A small network was trained on invented records. Each row is its activation on one of them, seen along a few directions.
After each row come some of the record's fields: N, D, F, Y.
A field that a record lacks is written missing.
Other fields move the rows too, some of them a lot.
(in the rows, 500 means zero)
Random noise pushes rows far along 3 fixed directions. That doesn't count. These rows show it; they differ only by the noise:
[530 427 463 411 306 431 615 568 601 591 772 414 558 481 410 614 647 505
 563 454 387 573 480 525]
[481 563 517 634 438 553 493 469 357 416 427 577 355 689 426 530 306 610
 453 444 306 504 515 610]
[348 586 581 489 340 587 490 548 653 398 644 527 350 340 284 692 555 548
 439 563 538 426 499 342]
[401 472 576 457 483 399 490 459 658 479 639 444 512 408 458 416 615 644
 473 439 454 404 606 415]
[382 529 580 499 445 484 478 481 617 431 596 496 428 419 398 509 545 620
 449 481 467 410 568 408]

[375 673 586 612 391 810 471 590 327 311 477 642 151 499 283 889 389 458
 404 635 613 502 350 369]
N is n2, D is d3, F is f2, Y is y2
[478 556 507 586 372 594 534 533 390 446 540 569 347 627 377 670 372 526
 463 495 348 546 438 554]
N is n2, D is d3, F is missing, Y is y1
[309 702 611 667 493 754 388 498 413 249 328 675 174 489 312 706 300 523
 349 619 566 416 443 367]
N is n1, D is d3, F is f2, Y is y1
[464 386 562 452 539 400 538 462 474 547 670 407 509 546 558 446 695 637
 508 389 474 509 544 437]
N is n2, D is d3, F is f3, Y is y1
[516 462 532 515 515 496 522 472 399 507 554 480 454 601 547 508 536 563
 487 431 438 529 496 497]
N is n2, D is missing, F is f1, Y is y1
[494 368 538 349 672 340 506 445 660 571 623 330 669 341 688 286 793 571
 566 480 674 413 627 376]
N is n1, D is d3, F is f2, Y is y2
[298 616 610 567 566 494 391 381 612 329 416 600 395 349 434 409 398 601
 367 506 453 306 591 354]
N is n1, D is d2, F is missing, Y is y1
[466 573 516 590 453 524 483 507 469 438 434 581 447 565 399 503 277 547
 456 494 343 464 517 587]
N is n2, D is d1, F is f2, Y is y1
[535 466 396 433 331 332 572 552 753 615 586 491 727 388 399 408 455 388
 537 541 293 553 529 605]
N is n1, D is d2, F is f1, Y is y1
[527 535 457 603 406 544 564 483 341 455 497 567 436 674 445 602 337 491
 469 444 247 584 445 646]
N is n1, D is missing, F is f2, Y is y1
[525 566 489 561 429 613 529 585 337 474 486 585 391 572 418 702 365 410
 487 553 466 567 369 558]
N is n2, D is d2, F is f2, Y is y2
[530 521 526 578 760 471 361 379 460 456 215 523 576 573 647 192 362 576
 474 432 545 385 628 589]
N is n2, D is d1, F is f2, Y is y2
[617 491 384 500 361 557 596 558 405 560 554 503 509 605 468 683 482 358
 553 483 394 656 374 623]
N is n1, D is missing, F is missing, Y is y1
[453 588 552 633 489 708 485 491 255 366 401 582 226 666 457 681 360 571
 439 536 527 514 452 472]
N is n2, D is d3, F is missing, Y is y1
[460 511 574 671 568 553 499 410 145 403 433 578 295 802 535 513 363 662
 407 379 316 534 480 580]
N is n2, D is d3, F is f2, Y is y1
[618 386 433 494 660 413 526 431 412 565 394 412 638 643 715 300 538 539
 583 432 514 548 561 617]
N is n1, D is d3, F is f2, Y is y1
[461 500 529 501 458 586 503 546 467 485 559 484 388 505 436 632 581 500
 508 528 588 534 454 417]
N is n2, D is d3, F is f3, Y is y2
[566 476 496 516 605 463 485 472 460 511 399 485 585 566 595 364 413 540
 521 475 515 471 560 582]
N is n2, D is d1, F is f2, Y is y1
[328 555 618 489 499 495 454 469 650 394 584 522 446 323 398 523 562 558
 405 530 517 385 540 326]
N is n1, D is missing, F is f2, Y is y1
[568 578 412 589 572 581 490 456 360 434 236 580 468 589 573 488 299 433
 524 545 500 516 501 624]
N is n1, D is d2, F is f2, Y is y1
[577 488 451 587 424 467 581 501 280 534 510 552 478 740 492 540 302 521
 520 417 210 598 437 702]
N is n2, D is d2, F is f2, Y is y1
[558 523 442 471 573 495 430 535 613 544 306 496 604 437 550 398 462 414
 558 599 686 481 514 523]
N is n2, D is d1, F is f3, Y is y2
[518 434 535 555 581 397 507 415 361 523 487 497 520 662 602 355 482 606
 465 379 338 533 537 562]
N is n2, D is missing, F is f1, Y is y1
[373 454 613 437 554 347 472 426 662 494 618 461 572 334 515 359 671 606
 446 454 491 402 593 337]
N is n2, D is d2, F is missing, Y is y1
[263 640 616 554 417 626 412 498 682 308 529 593 296 307 271 632 476 549
 343 611 573 370 527 275]
N is n1, D is d3, F is f1, Y is y1
[461 558 513 488 490 503 463 509 572 486 448 546 483 401 467 503 458 455
 500 568 529 447 492 451]
N is n2, D is d2, F is f3, Y is y2
[427 644 522 565 407 602 453 513 543 387 424 623 383 435 353 589 288 484
 445 543 413 413 476 513]
N is n2, D is d2, F is missing, Y is y2
[542 529 492 472 583 579 465 532 518 480 413 490 518 420 544 522 509 440
 537 585 713 461 501 473]
N is n2, D is d1, F is f2, Y is y2
[472 587 453 514 332 585 525 603 576 480 563 566 441 443 312 705 405 373
 503 583 429 527 398 533]
N is n1, D is d3, F is f2, Y is y2
[517 620 480 687 445 636 473 487 271 397 303 655 335 724 416 604 170 496
 439 499 309 544 432 654]
N is n2, D is d1, F is f2, Y is y1
[354 575 576 459 525 536 450 479 682 402 506 523 444 246 445 538 569 496
 457 629 677 364 539 287]
N is n1, D is d2, F is f2, Y is y1
[574 567 433 554 503 588 470 529 416 502 304 561 464 568 518 544 361 400
 546 585 556 542 443 581]
N is n2, D is d2, F is f3, Y is y2
[525 585 480 616 505 652 469 517 330 422 297 591 352 649 499 561 289 508
 468 586 561 531 472 556]
N is n2, D is d1, F is f1, Y is y1
[519 433 540 459 708 373 394 422 663 523 408 413 675 450 637 151 556 608
 503 414 605 363 687 513]
N is n2, D is d1, F is f1, Y is y2
[468 456 520 394 435 448 552 545 602 558 725 447 551 357 450 606 699 448
 510 502 538 514 442 400]
N is n2, D is missing, F is f2, Y is y1
[564 594 436 570 354 637 519 588 378 500 413 597 391 604 392 711 325 363
 527 579 437 604 360 598]
N is n2, D is d2, F is f3, Y is y2
[598 518 432 548 604 538 443 487 465 500 241 514 550 560 610 383 395 447
 514 575 643 525 518 572]
N is n2, D is d1, F is f1, Y is y1
[481 519 472 432 446 424 503 536 674 550 571 503 595 364 442 492 505 408
 524 530 440 470 473 493]
N is n1, D is d2, F is f2, Y is y2
[553 502 442 474 340 532 585 593 521 560 590 511 524 489 421 673 509 358
 541 586 478 622 391 525]
N is n1, D is d2, F is f1, Y is y1
[458 520 549 518 645 575 407 456 501 435 347 480 427 469 584 430 541 564
 498 559 748 422 570 387]
N is n2, D is d3, F is f3, Y is y2
[533 498 400 527 257 498 598 555 521 542 621 538 516 572 351 634 424 418
 497 501 263 635 432 614]
N is n1, D is d2, F is f1, Y is y1
[482 502 474 505 386 502 540 506 519 508 599 503 456 534 425 592 529 507
 496 458 385 537 471 520]
N is n2, D is d3, F is f3, Y is y1
[510 504 493 525 553 416 489 480 526 516 441 522 579 527 520 389 405 487
 500 491 388 487 508 576]
N is n1, D is missing, F is f2, Y is y1
[410 573 542 545 636 489 419 394 548 390 324 555 469 401 561 360 423 546
 460 563 573 361 599 423]
N is n1, D is d2, F is f2, Y is y1
[649 451 427 556 408 545 606 514 202 551 510 511 456 771 548 615 439 503
 526 394 337 681 418 668]
N is n2, D is d1, F is f1, Y is y1
[479 524 496 506 477 511 501 507 526 480 525 511 488 476 459 552 496 464
 489 511 466 502 467 494]
N is n1, D is d3, F is f2, Y is y1
[511 505 545 558 677 499 397 423 425 465 304 516 510 566 606 319 436 575
 452 460 569 444 571 509]
N is n2, D is d1, F is f1, Y is y1
[505 537 485 543 410 560 520 532 381 510 519 569 404 553 434 651 480 451
 481 495 448 567 388 515]
N is n2, D is d2, F is f3, Y is y1

Which values does each new row have?
[481 534 543 604 647 505 411 400 382 434 308 561 437 625 577 359 378 571
 431 449 443 459 534 522]
N is n1, D is missing, F is f1, Y is y1
[588 413 428 506 330 469 663 552 356 589 704 464 525 701 461 662 526 462
 548 419 239 695 401 655]
N is n1, D is d3, F is f2, Y is y1
[504 507 501 426 499 503 451 546 721 512 509 458 614 332 460 445 568 439
 510 552 649 440 553 461]
N is n2, D is d1, F is f1, Y is y2
[510 573 509 544 584 603 423 494 492 429 321 547 485 464 509 499 408 460
 479 568 649 452 503 492]
N is n2, D is d1, F is f2, Y is y1
[485 484 480 440 337 510 593 553 546 534 689 496 479 425 416 663 578 446
 514 546 462 557 443 431]
N is n2, D is d2, F is f1, Y is y1
[538 516 492 579 535 472 480 480 428 488 388 539 531 622 512 399 304 545
 487 455 365 486 539 637]
N is n2, D is d1, F is f2, Y is y1
[539 477 485 374 449 587 515 613 640 557 621 419 555 326 459 643 691 365
 543 599 765 531 442 381]
N is n2, D is d1, F is f1, Y is y2
[556 579 433 554 356 684 521 586 386 473 411 573 385 589 406 736 364 408
 517 585 550 604 392 555]
N is n2, D is d1, F is f3, Y is y1
[411 437 549 411 482 424 527 508 606 526 718 426 515 388 463 537 718 539
 499 469 529 476 496 374]
N is n2, D is d3, F is f2, Y is y1
[466 501 517 569 424 511 553 487 398 463 567 529 430 628 440 582 451 544
 458 451 311 563 472 553]
N is n1, D is d3, F is f2, Y is y1
[589 478 464 569 560 469 483 447 363 522 324 523 541 682 608 370 380 543
 519 450 419 553 529 630]
N is n2, D is d1, F is f3, Y is y1
[599 487 468 470 617 608 460 528 474 511 368 448 513 487 619 487 558 445
 546 593 809 512 518 473]
N is n2, D is d1, F is f1, Y is y2
[512 509 498 420 401 541 526 592 604 532 627 471 516 376 415 644 577 424
 541 546 581 502 449 449]
N is n2, D is d1, F is f2, Y is y2
[654 386 462 458 655 426 479 476 481 604 439 391 689 584 685 277 569 499
 558 417 586 528 574 601]
N is n2, D is d1, F is f1, Y is y2
[608 444 429 411 407 528 559 596 508 621 614 436 583 454 484 633 640 360
 547 528 616 620 395 501]
N is n2, D is d1, F is f1, Y is y1
[372 548 602 591 673 497 386 409 484 366 386 549 403 507 517 356 424 632
 419 466 495 357 585 444]
N is n1, D is d3, F is f2, Y is y2
[497 420 514 432 436 499 569 529 525 545 631 420 521 485 516 578 693 525
 536 500 586 575 490 417]
N is n2, D is d3, F is f3, Y is y1
[445 456 565 500 559 449 498 477 512 474 614 448 478 510 513 437 571 629
 491 421 468 434 574 476]
N is n2, D is d3, F is f2, Y is y2
[550 485 437 446 300 671 629 617 427 534 701 450 376 520 423 853 621 409
 558 589 618 643 371 441]
N is n2, D is d3, F is f1, Y is y1
[364 600 567 531 579 465 401 432 638 395 400 580 488 342 452 399 412 520
 422 539 479 349 553 411]
N is n1, D is d2, F is f2, Y is y1
[621 423 390 385 469 406 541 569 667 646 509 419 729 416 564 444 603 380
 617 559 608 567 488 551]
N is n2, D is d1, F is f3, Y is y1
[511 497 523 498 487 516 529 508 403 497 572 509 445 521 504 579 519 523
 503 447 474 496 456 504]
N is n2, D is d2, F is f2, Y is y2
[602 401 385 445 384 375 616 592 541 649 672 435 650 584 470 517 521 415
 607 462 310 625 448 673]
N is n1, D is d3, F is f2, Y is y2
[449 587 518 540 478 656 500 520 463 401 436 552 362 465 446 666 457 461
 478 616 621 489 458 424]
N is n1, D is d3, F is f2, Y is y1
